A small network was shown many inputs. Here are its activations along a few directions, one row for each input.
In each table, some parts of the input vary, and every possible input appears once, in random order.
A made-up example of a description, with smaller parts first: ring(8) and (point or line(11) or (values(3) and line(4))).
Shared parts are said once, and a part with two or three values counts as separate values.
In the rows, 128 means zero.

Table:
x1: [ 63 131  88 163 132 145 136 133 199 116 150 108 141 124 145]
x2: [108 115  90 171 111 176 139 129 180 116 125 166 150 133 163]
x3: [146 109 124 175 126 149 144 108 119 109 126 197 143 122 182]
x4: [142 106 127 176 134 156 149 112 119 116 119 194 141 120 178]
x5: [127 113 129 165 162 103 140 108 106  96 156 145 107 100 180]
x6: [190 132 159  94 105 128 126 126  81 141  90 172 148 155 109]
x7: [155 108 118 139  85 161  79 139  67 155 165  96 103 106  46]
x8: [117 154 128  80 108 122 113 149 157 147 118  86 144 160  75]
x9: [164 138 128  90  85 147 113 142 139 146  99 145 151 169  95]
x10: [191 129 161  95 111 131 128 127  82 146  88 171 143 154 108]
x11: [172 137 163  82 140  86 122 125  68 128 120 121 113 132 107]
x12: [191 128 162  95 110 136 131 128  79 147  82 170 138 149 106]
x13: [ 76 129 117 155 158  93 132 114 148 106 169  91 111  97 166]
x14: [117 151 132  82 113 129 117 151 155 153 110  85 135 153  73]
x15: [172 134 165  83 146  89 124 126  69 133 118 121 109 130 106]
x16: [124 110 133 166 170 114 148 113 103 104 143 140  99  92 175]
x17: [117 151 130  81 114 125 115 150 158 152 116  86 140 159  74]
x18: [127 153 154  71 133  73 111 128 108 136 138  71 116 131  95]
x19: [122 153 154  71 136  77 114 131 107 138 133  68 117 130  92]
x20: [143 105 129 176 133 160 152 113 116 117 113 193 135 115 177]
x21: [160 138 129  90  88 150 116 145 138 147  93 143 153 168  92]
x22: [160 135 130  91  93 153 118 147 139 152  91 142 149 167  91]
x23: [123 149 158  72 141  84 118 133 105 144 125  66 108 123  90]
x24: [ 72 126 119 156 167 100 137 119 147 113 161  87 108  94 161]
x25: [109 112  94 172 116 183 143 132 178 122 117 164 141 126 160]
x26: [ 96  87  75 232 113 189 103 120 108 123 201 121  97  67 124]
x27: [194 132 159  93 102 124 123 123  82 140  95 174 146 156 112]
x28: [ 64 129  90 163 138 148 137 135 200 122 148 108 136 123 144]
x29: [172 133 167  83 145  93 127 127  67 134 113 119 104 126 105]
x30: [121 154 128  80 105 118 110 146 158 145 123  90 142 161  78]
x31: [123 111 131 166 171 109 145 112 105 103 149 142 104  97 176]
x32: [142 109 125 175 129 152 147 111 118 110 121 195 145 121 179]
x33: [112 115  90 171 108 173 135 126 181 114 130 168 149 134 166]
x34: [ 71 129 117 155 161  96 135 117 146 108 163  87 113  96 163]
x35: [176 137 163  82 137  82 119 122  70 127 125 124 112 133 110]
x36: [108 112  92 172 117 179 140 131 181 121 123 165 146 132 162]
x37: [122 150 156  72 142  80 115 133 108 143 130  67 113 128  91]
x38: [ 68 131  88 163 129 142 132 130 200 114 155 111 139 125 148]
x39: [160 134 132  91  93 158 121 147 136 153  86 141 143 162  90]
x40: [ 73 126 121 156 166 104 140 119 144 114 156  85 103  89 160]
x41: [123 114 129 165 165 106 143 111 105  98 150 142 109  99 177]
x42: [ 65 128  93 164 137 153 140 136 197 123 142 107 131 118 143]
Question: The inputs of x41 and x11 match in every part but one. If x16 is changed in the same way as x41 into x11, which row does it become?
Answer: x29
Question: The inputs of x10 and x4 match in every part but one. If x12 is changed in the same way as x10 into x4, which row does it become?
Answer: x20
Question: What is each input in this table made of?
Answer: values(2) and (point or (line(4) and ring(5)))
Question: Which other rows does x25 become when the line(4) part takes its other values? List them by row number.
Answer: x2, x33, x36

Table:
x43: [132 133 136 119 131 119 129 127 123 128 126 124 124 129 126]
x44: [136 129 130 118 123 132 127 132 132 133 121 131 131 137 120]
x45: [ 73 102  84 218 145 161 144 115 170 100 165 147 124  92 190]
x46: [ 69 106  82 212 144 161 148 118 183 101 159 146 130  99 193]
x47: [116 136 136 116 138 107 127 127 127 128 134 105 123 125 124]
x48: [128 131 128 120 127 123 121 128 121 130 136 116 123 125 116]
x49: [144 127 131 122 117 139 128 130 125 135 113 147 138 140 125]
x50: [145 125 132 126 120 136 125 129 113 131 122 141 131 132 121]
x51: [123 135 128 114 126 122 124 131 134 131 129 115 129 133 117]
x52: [128 134 130 118 124 127 125 132 134 132 125 121 129 134 118]
x53: [119 136 129 114 128 118 124 133 138 132 129 108 128 131 116]
x54: [128 134 133 115 134 114 127 126 124 127 131 119 125 128 125]
x55: [143 125 130 126 120 131 123 129 115 130 126 135 129 132 122]
x56: [140 125 131 125 125 132 124 129 119 132 127 131 125 130 119]
x57: [149 123 132 129 118 139 126 127 112 135 119 148 132 132 124]
x58: [143 128 135 121 126 123 129 127 118 127 120 139 130 135 131]
x59: [135 131 135 118 133 120 131 128 120 128 121 129 127 131 126]
x60: [132 130 131 124 125 127 123 129 121 131 131 121 123 126 117]
x61: [ 74 105  88 213 153 153 151 113 173  96 159 150 126  94 201]
x62: [130 133 129 117 125 128 128 132 131 132 120 126 132 136 118]
x63: [110 137 127 113 133 115 123 134 138 132 133  95 122 127 116]
x64: [140 128 136 120 131 124 130 128 121 129 122 135 127 133 128]
x65: [135 128 130 123 126 128 126 130 118 131 127 126 126 129 117]
x66: [114 132 128 119 134 115 121 131 125 131 139  95 116 119 114]
x67: [154 124 138 124 120 135 133 124 113 129 110 158 135 135 134]
x68: [112 137 130 115 130 115 124 131 137 132 133 101 127 130 116]
x69: [139 130 129 119 118 131 125 131 129 131 119 135 135 139 123]
x70: [123 134 134 116 136 110 127 129 127 128 131 111 123 126 123]
x71: [150 126 132 122 112 143 130 128 124 133 109 154 140 140 126]
x72: [154 121 133 129 113 143 127 126 110 132 115 155 134 133 125]
x73: [117 133 131 121 131 115 121 129 124 132 140 102 122 123 115]
x74: [145 128 137 121 127 128 131 127 115 127 116 144 133 134 131]
x75: [123 131 129 121 129 118 122 131 125 131 136 108 122 124 114]
x76: [141 130 132 120 119 136 128 132 126 131 115 140 137 139 123]
x77: [114 135 133 114 141 107 126 129 128 128 134  98 117 122 123]
x78: [149 126 137 124 125 131 131 125 114 131 114 151 134 135 133]
Question: What is each input in this table made of?
Answer: values(3) and (point or line(11))
Question: The inputs of x65 and x62 match in every part but the values(3) part. If x55 is changed in the same way as x65 into x62, which row does it become?
Answer: x69
Question: Which other rows does x47 become when the values(3) part takes its other values? List them by row number.
Answer: x68, x73
Question: Start at x67 and move only the line(11) part, one step at a time. The first step leads to x78. Which rows follow, in order?
Answer: x74, x58, x64, x59, x43, x54, x70, x47, x77

Table:
x79: [104 139 128 111 137 103 120 132 141 131 144  83 117 125 113]
x80: [159 124 137 124 111 143 128 125 113 134 109 164 141 140 129]
x81: [122 136 131 112 128 113 122 129 124 130 133 104 122 125 115]
x82: [109 139 130 110 139 110 123 132 135 130 139  91 119 124 112]
x83: [147 129 135 119 121 132 130 128 117 133 113 146 136 138 122]
x84: [162 124 135 124 114 142 128 129 112 131 111 161 137 142 121]
x85: [138 129 132 117 125 127 123 130 119 135 124 127 129 133 118]
x86: [143 128 135 118 122 132 128 130 120 135 115 134 128 133 120]
x87: [113 137 132 116 133 113 123 132 130 131 134  98 124 127 114]
x88: [157 126 135 118 118 136 128 129 115 130 110 153 135 140 128]
x89: [ 54  95  69 247 153 171 155 111 192  89 172 158 126  83 220]
x90: [129 131 136 121 135 114 127 127 118 128 132 118 122 125 125]
Question: What is each input in this table made of?
Answer: point or line(11)

Table:
x91: [134 128 133 110 145 105 119 134 107 127 142  94  98 117 109]
x92: [154 117 132 142 105 161 128 125 107 139 110 167 142 132 124]
x93: [150 131 155 108 150  94 138 119  97 121 118 136 119 126 144]
x94: [141 131 115 113 118 137 127 140 156 123 118 139 135 152 124]
x95: [159 114 134 135 125 157 137 132 111 136 102 165 126 131 129]
x96: [145 134 154 116 131  97 128 113  92 124 127 139 135 128 137]
x97: [130 131 132 118 126 109 109 127 103 131 152  97 114 119 102]
x98: [102 144 132 108 115 126 121 135 147 148 122  95 142 137  99]
x99: [136 134 113 120  98 140 116 133 152 128 127 141 150 153 119]
x100: [ 48  99  74 240 160 158 153 110 188  89 177 143 121  79 216]
x101: [107 142 134 100 135 123 131 141 150 143 112  92 126 135 105]
Question: What is each input in this table made of?
Answer: point or (values(2) and ring(5))

Table:
x102: [139 129 132 121 119 134 128 130 125 133 117 138 135 137 122]
x103: [129 134 131 114 125 122 124 131 131 132 126 119 130 135 118]
x104: [ 58 100  75 233 153 164 152 113 186  93 170 149 125  86 210]
x105: [138 129 135 118 130 122 127 129 117 130 123 127 125 130 122]
x106: [143 128 135 120 124 125 125 128 114 130 124 133 128 131 122]
x107: [128 133 136 115 132 115 124 129 118 131 130 112 122 126 117]
x108: [133 133 136 115 130 115 126 128 119 129 127 121 125 130 122]
x109: [123 134 131 115 127 121 123 132 130 134 128 110 127 131 113]
x110: [134 131 130 117 124 129 126 132 129 133 121 126 129 135 118]
x111: [144 127 137 122 125 127 129 126 114 131 119 140 130 132 126]
x112: [138 130 130 119 119 132 124 131 125 133 122 132 132 136 117]
Question: What is each input in this table made of?
Answer: point or (values(2) and line(5))
